Look-ups in named tables: a row name and a column name give one cell, copied from the table.

Table devalot
,fuvimif,tir,venivef,buraf,dogup
lekuno,61260,46250,75698,41559,30071
noz,56519,35982,22719,45614,57594
rozu,30539,34158,47665,58072,22309
pimuf,19161,51553,25712,49337,45973
begafif,31836,46267,43355,40058,44861
som,58280,27296,59367,32319,26981
bure,42355,49604,44489,48002,43335
laku,45480,44315,51727,42765,53025
mem,47153,33938,43145,41865,26412
tizak,37173,39317,40583,39078,20962

dogup of begafif: 44861
venivef of begafif: 43355
fuvimif of tizak: 37173
dogup of lekuno: 30071
fuvimif of mem: 47153
dogup of bure: 43335
tir of bure: 49604
tir of rozu: 34158
buraf of laku: 42765

sut.tsv
	sazuk	pap	dul	bug	morek	magolol	rulo	maz	talis	dukav
los	47	215	212	102	194	192	195	194	112	157
pak	53	170	191	46	242	177	163	166	74	134
mulusi	212	122	147	170	153	175	122	117	134	128
rodudel	150	131	124	121	217	152	182	133	208	146
sib	166	156	191	139	157	200	142	137	141	161
kagegel	171	142	147	145	202	157	109	166	123	170
dev	125	184	182	163	147	151	159	196	159	190
nimeto	176	152	160	178	165	156	161	156	211	174
nepurek	225	53	68	138	192	156	200	156	97	217

What is the pap of sib in sut?
156
What is the rulo of mulusi in sut?
122
What is the dukav of nepurek in sut?
217
What is the dukav of dev in sut?
190
What is the rulo of rodudel in sut?
182
What is the dul of nepurek in sut?
68
What is the morek of rodudel in sut?
217
What is the maz of sib in sut?
137
Which row has the largest maz? dev

der =
         fevolu  vugosiz    rar    kur   moga  vegub    biz    gak  demapit
veb       0.256    0.543  0.086  0.426  0.417  0.541  0.298  0.593    0.466
kuz       0.321    0.460  0.358  0.603  0.545  0.248  0.412  0.220    0.315
sikibo    0.353    0.382  0.297  0.338  0.544  0.309  0.550  0.209    0.232
gukal     0.490    0.513  0.311  0.474  0.496  0.322  0.241  0.300    0.244
sov       0.328    0.546  0.155  0.378  0.759  0.403  0.345  0.293    0.182
pafi      0.388    0.486  0.333  0.446  0.421  0.394  0.324  0.385    0.206
nezop     0.534    0.582  0.195  0.423  0.540  0.333  0.347  0.353    0.309
zubulu    0.250    0.462  0.325  0.231  0.470  0.636  0.489  0.368    0.181
seboler   0.325    0.680  0.430  0.582  0.374  0.440  0.358  0.569    0.130
nodotuf   0.439    0.687  0.203  0.415  0.642  0.249  0.343  0.213    0.209
lekino    0.536    0.744  0.198  0.667  0.366  0.192  0.282  0.269    0.342
rimi      0.505    0.592  0.365  0.480  0.404  0.254  0.201  0.352    0.436

zubulu, kur -> 0.231
veb, biz -> 0.298
gukal, fevolu -> 0.490
sov, gak -> 0.293
veb, demapit -> 0.466
nodotuf, biz -> 0.343
veb, kur -> 0.426
nezop, rar -> 0.195
lekino, fevolu -> 0.536
kuz, demapit -> 0.315
sikibo, moga -> 0.544
seboler, gak -> 0.569
lekino, kur -> 0.667
sikibo, demapit -> 0.232
Row with the largest biz: sikibo

